Each row below holds a small network's activations on one record, seen along a few directions.
Here are examples, each followed by its value of one field, Sufak.
The word none means that the record has no Sufak.
Other fields move the rows too, some of them a lot.
(in the rows, 500 means zero)
Strong random noise was added to every row along 17 fixed directions; ignore it. To show where, here is one row again and again, with new noise each time:
[491 455 468 596 466 582 510 456 447 359 277 335 274 466 462 489 455 469
 282 451 363 450 558 451 363 652 553 601 500 184 527]
[472 467 350 652 771 352 321 340 521 346 674 284 436 608 415 415 529 372
 459 422 663 558 574 674 372 364 505 326 543 405 562]
[575 726 660 383 404 645 611 638 383 719 308 408 404 536 703 463 599 627
 461 528 485 488 476 479 487 331 513 569 552 480 538]
[447 446 399 468 378 770 339 340 461 514 445 400 508 450 405 510 610 430
 531 561 442 381 715 366 589 460 593 408 454 474 526]
[477 591 620 552 415 371 500 418 405 385 550 296 466 328 301 700 451 672
 205 607 166 485 501 630 356 465 517 556 658 488 675]
[432 783 536 538 696 472 437 497 567 797 496 539 556 485 488 539 574 438
 578 625 486 397 501 692 532 535 655 576 472 490 576]
[420 494 348 447 653 494 622 612 391 621 533 318 553 424 399 459 416 427
 327 415 545 469 552 430 513 285 257 286 659 416 634]
[597 429 461 563 471 702 482 493 539 535 481 436 437 432 435 488 587 476
 472 571 387 489 600 490 661 383 461 408 508 355 530]
[393 439 527 403 410 424 340 441 529 577 568 564 598 758 708 528 655 362
 626 594 598 418 532 425 320 216 778 558 722 761 431]
[482 581 515 491 481 671 523 594 546 677 328 406 571 482 459 558 647 433
 527 625 557 542 518 446 587 460 527 404 405 421 427]
[533 436 425 597 552 338 567 586 382 449 522 796 431 318 554 461 423 402
 489 541 413 258 441 594 596 496 476 490 493 528 672]
[415 306 418 391 297 444 544 380 434 208 555 702 710 495 377 543 595 608
 547 418 682 581 840 264 450 463 420 317 729 545 417]
[427 461 354 579 606 401 437 589 424 568 351 523 369 564 603 428 499 212
 470 567 580 314 436 522 428 481 642 479 388 465 573]
[125 651 493 365 384 754 576 685 473 787 486 435 639 396 232 695 547 562
 185 616 172 556 645 250 645 589 299 466 611 399 546]
[434 455 423 607 567 456 419 598 561 620 597 802 892 229 352 660 308 547
 509 356 446 384 236 385 741 735 482 476 577 713 415]
[547 631 333 551 731 291 639 613 408 510 522 451 767 320 342 455 521 628
 250 536 530 309 634 721 458 267 423  92 731 489 737]
[471 508 529 454 503 277 564 457 342 409 480 438 343 590 641 523 588 372
 543 574 677 527 541 571 352 165 540 516 560 549 608]
[762 346 577 695 341 584 414 760 513 719 318 787 356 572 697 516 579 441
 564 545 492 599 288 395 727 494 643 625 479 484 325]
[415 438 513 608 449 536 384 303 397 323 432 547 405 443 494 478 635 271
 584 573 512 345 708 504 273 649 680 541 503 339 482]

[532 379 437 713 660 300 407 527 510 704 617 542 605 486 314 682 474 289
 568 493 675 721 439 503 581 420 523 498 630 488 394] => w6
[595 335 371 592 644 295 469 457 507 520 642 492 569 406 359 625 338 325
 563 385 663 623 405 441 486 533 455 513 596 481 493] => w10
[420 463 343 351 706 529 587 422 766 248 401 550 665 626 764 235 406 429
 668 310 705 144 392 474 296 674 625 487 403 518 415] => w8
[636 597 679 490 253 363 251 492 450 701 656 582 434 686 351 491 510 806
 465 628 285 646 638 552 385 684 597 560 578 701 545] => w7
[486 421 483 454 553 883 677 279 607 381 214 369 499 306 634 503 451 418
 672 315 522 320 483 297 647 473 492 709 484 227 393] => w3
[382 556 354 299 475 555 533 398 535 642 435 381 765 439 253 596 474 585
 437 579 470 404 765 368 512 468 541 379 594 549 588] => w9
[476 395 396 560 651 531 467 558 679 479 709 441 460 677 506 386 657 348
 498 641 508 594 584 635 569 267 403 283 500 433 503] => w5
[680 696 513 527 612 481 384 697 636 608 592 408 481 750 616 367 720 668
 458 687 557 634 388 792 646 237 535 237 292 656 558] => w9
[588 342 501 697 528 406 559 487 200 489 605 633 219 274 488 609 311 356
 469 262 528 683 431 448 668 464 292 734 663 318 570] => w5
[590 674 519 399 629 438 655 404 494 573 434 352 489 426 517 480 463 565
 509 521 493 357 582 652 396 374 559 552 593 437 682] => w8
[473 522 183 669 858 356 430 588 729 605 395 560 513 684 423 414 442 403
 357 478 605 449 518 691 595 625 692 432 416 323 530] => w11
[719 578 561 689 652 473 560 633 660 548 486 639 641 433 522 491 478 730
 354 376 412 534 389 638 541 607 522 533 721 362 429] => w4
[386 543 469 562 531 209 257 422 426 441 841 877 595 523 432 497 439 580
 553 426 494 469 518 627 508 713 548 517 527 782 559] => w2
[627 368 602 254  65 548 402 362 360 398 541 486 403 496 376 454 377 752
 558 528 310 463 645 300 432 648 407 495 422 753 585] => w3
[398 607 541 454 440 572 270 405 423 488 581  85 400 608 382 522 512 558
 339 486 429 638 473 466 348 513 476 443 422 561 536] => none
[278 881 526 404 624 798 347 409 416 854 362 130 686 536 484 475 622 433
 450 442 558 344 625 438 205 648 712 505 589 416 460] => w8
[464 720 398 380 551 367 460 399 278 675 375 292 657 332 468 598 443 500
 491 590 584 202 442 607 494 231 682 381 435 818 753] => none
[484 510 429 465 368 466 570 733 290 638 366 719 501 581 545 476 678 549
 385 546 634 599 713 387 622 346 463 331 585 496 514] => w2
[575 487 478 507 586 613 531 616 615 583 573 775 484 604 696 334 507 473
 675 374 646 518 441 549 737 519 442 530 430 499 382] => w1
[592 422 570 389 340 622 532 440 310 579 508 528 541 270 589 519 275 464
 626 344 458 293 355 397 572 475 481 628 535 721 510] => w1
[591 724 574 250 655 605 772 371 764 640 370 394 649 534 591 346 444 642
 675 486 516 257 636 645 342 500 579 612 594 381 521] => w6
[278 553 605 307 373 463 449 441 515 603 670 789 847 520 521 640 513 505
 779 454 664 522 460 339 516 586 558 601 561 880 331] => w6
[582 477 301 588 486 439 438 416 428 439 536 767 606 305 368 594 451 659
 361 432 399 363 680 496 649 614 631 491 659 473 656] => w10
[644 286 466 444 481 552 552 427 619 451 782 712 548 427 341 369 358 567
 617 363 414 545 729 352 461 775 239 466 714 355 468] => w10
[610 420 411 577 476 484 557 732 481 598 433 655 543 422 365 398 421 624
 308 545 296 396 521 486 598 644 362 312 522 445 566] => w3
[568 652 599 557 465 434 423 407 501 480 339 494 747 413 445 631 588 628
 581 505 668 535 475 535 380 657 718 479 470 612 366] => w4
[546 395 403 687 443 278 317 641 216 199 666 703 279 682 623 295 609 641
 267 370 584 644 562 561 490 418 395 250 527 575 553] => w2
[567 431 394 680 569 732 195 542 424 683 668 571 628 294 424 334 443 388
 503 428 309 197 419 464 614 680 488 297 506 591 536] => none
[755 334 514 624 482 499 520 480 524 454 589 426 530 417 542 502 608 404
 453 689 340 335 557 716 415 145 634 376 752 480 588] => w5
[298 584 581 527 518 570 603 586 562 368 418 592 448 618 621 535 591 539
 491 393 638 756 404 450 578 607 413 633 399 374 298] => w11
[496 477 346 380 578 634 570 747 519 752 506 400 341 625 476 200 415 332
 433 598 446 371 561 536 554 527 268 265 268 432 607] => w1
[611 206 507 582 608 372 465 360 695 373 557 364 456 680 554 415 395 289
 644 402 637 567 426 473 224 483 567 578 644 399 332] => w7
[360 536 477 715 726 188 427 366 591 306 614 507 661 458 356 744 520 471
 444 497 611 677 393 683 464 484 621 557 568 498 449] => w9
[407 399 455 530 462 607 531 340 616 229 435 606 474 317 491 573 512 344
 668 619 418 329 438 518 696 639 570 563 151 484 518] => w7
[492 589 704 721 534 529 451 708 501 560 459 528 574 469 581 576 639 397
 473 565 535 624 213 606 434 633 570 510 444 485 287] => w11
[345 386 347 614 501 514 407 506 427 421 529 822 581 496 558 545 582 436
 492 368 622 535 558 336 697 481 517 497 581 539 421] => w4

Which value of Sufak does each new row have?
[577 781 704 399 674 347 615 449 503 603 608 399 454 500 651 423 326 652
 560 380 503 444 353 731 270 534 459 717 630 545 595] => w5
[694 359 379 557 544 428 425 411 641 397 441 512 711 488 477 528 555 432
 659 509 742 483 498 493 451 507 704 353 484 549 397] => w10
[621 488 479 549 632 471 410 530 834 614 486 454 751 559 470 518 398 592
 542 472 482 454 265 598 549 564 665 480 480 616 365] => w2
[533 699 688 506 367 805 419 657 547 521 422 417 384 662 700 344 847 616
 412 755 310 495 520 609 454 480 583 398 323 452 455] => w9
[873 420 583 506 290 627 369 451 670 439 399 394 780 468 356 538 348 922
 493 269 495 606 384 374 462 824 607 437 548 590 223] => w2
[501 499 488 464 502 471 655 265 569 353 402 619 502 276 486 639 373 552
 584 473 360 302 528 518 601 537 599 783 555 423 595] => none
[653 354 491 521 492 569 477 280 614 439 490 777 449 670 638 369 501 570
 670 232 632 513 796 389 427 600 680 775 854 265 341] => w6
[559 436 558 595 474 554 342 509 529 445 690 766 410 462 620 385 362 538
 554 378 291 360 288 543 595 759 520 652 415 627 485] => w6
[500 512 311 647 656 539 469 678 467 537 484 573 797 336 448 491 693 382
 457 585 683 417 492 508 612 446 493  81 451 513 487] => w10
[588 513 294 243 380 546 580 479 561 300 309 526 562 578 686 461 371 852
 460 331 598 339 387 394 799 327 596 480 300 782 595] => w6
[169 583 437 303 443 333 686 611 300 230 472 775 523 483 718 445 455 563
 378 374 558 348 489 318 346 637 388 542 519 616 599] => w10
[799 473 698 504 350 756 370 506 532 643 468 270 601 465 554 432 540 608
 652 471 500 539 323 412 468 447 503 404 515 631 322] => none
